A small network was shown many inputs. Here are its activations along a few directions, one row for each input.
Each table varies a few parts of the input and shows all the possible inputs, shuffled.
Descriptions start from the smaller parts, as in this example, which fits no table here: one of 2 separate values, together with either a single point or one of 9 places along a line or (one of 4 places along a line, together with one of 8 places around a ring).
Shared parts are said once, and a part with two or three values counts as separate values.
In the rows, 128 means zero.

Other details of the inputs shift rows strongly along three fixed directions, in all tables alike. That doesn't count.

A family of inputs:
r1: [121 221 177  74 135 169 123 140 119 131  80 180]
r2: [131 187 123 122  39 127 161 124 118 142  67 127]
r3: [ 82  97 143 132 212 136  92 105 136 115 162 114]
r4: [ 98 131  99 113 121 123 166  65 109  60  94 102]
r5: [159  72 115 171 137 125  98 162 140 169 179 127]
r6: [131  87  86 172  86 103 146 104 129 102 126  97]
r7: [109 103 130  81 199 137  96 135 136 112 155 124]
r8: [115 209 172  68 141 160 119 146 121 133  82 172]
r9: [116 113 147  89 204 127 103 134 134 120 158 136]
r10: [125 140 152 118 182 142 123 118 119 105 140 151]
r11: [155 150 134 154  77 142 128 157 126 169 116 140]
r12: [123 123 100 150  62  83 174  99 119 126 107  97]
r13: [101 120 103 121 133 127 149  74 117  46 109 106]
r14: [108 126 115 137 153 114 152  73 104  68 117 131]
r15: [124 121 136  98 169 152 113 124 137 100 136 131]
r16: [157  92 133 159 146 128 102 169 137 174 185 133]
r17: [129 131 107 127  66 104 143 136 139 138 100 102]
r18: [130  83  92 146  85  97 138 129 148 135 140  85]
r19: [160 134 137 168 103 132 119 167 129 180 138 152]
r20: [162 169 163 131  99 152 120 180 132 195 121 161]
r21: [152  77 127 157 136 108 124 148 138 169 178 117]
Description of these inputs: either a single point or (one of 4 places along a line, together with one of 5 places along a line).

A family of inputs:
r22: [107 135 173 124 208 161  76 151 147 134 143 158]
r23: [183  88  97 204  62  90 150 149 130 153 138 123]
r24: [172  73 109 183 120 130 113 157 132 174 188 130]
r25: [ 99  34  75 192 141  79 119 106 131 122 176  70]
r26: [ 96 146 113  91 121 100 145  93 132  66  85 114]
r27: [ 89 135 111 141 132 135 146  57 101  73  95 113]
r28: [124 144 183  92 216 137 115 138 127 157 162 162]
r29: [140 212 140 103  52 126 127 170 127 169  59 159]
r30: [177  56  85 199  98  87 129 158 126 159 170 117]
r31: [161  92 136 183 119 117 118 170 141 174 186 128]
r32: [ 98 139 104  81 120 127 149  89 114  79  98 102]
r33: [151 190 153 180  34 148 145 138 125 185  69 144]
r34: [105 133 113  86 121 142 155  91 134  70 103  94]
r35: [ 92 133  97  82 118 108 145  88 118  80  93 105]
r36: [142 208 164  98  42 140 139 170 145 177  57 154]
r37: [126 129 161  72 184 162  93 153 154 127 149 136]
r38: [ 98 117  95 149 125 101 165  68  94  58 130 103]
r39: [121 137 166  90 215 134 112 136 117 157 165 159]
r40: [149 126 136 142 146 158 128 120 126 113 141 153]
r41: [132 133 146  67 188 177  89 159 138 132 151 137]
Changing only one part turns r29 into r26. The same change can be made to r27. Which row results? -> r33
What do these inputs look like to the network? -> one of 2 separate values, together with either a single point or one of 4 places along a line or one of 5 places along a line
Change only the choice among 2 separate values in r38. List by row number the other rows that result. -> r31
Change only the place on the line of 4 in r34. List by row number the other rows that result. -> r26, r36, r37
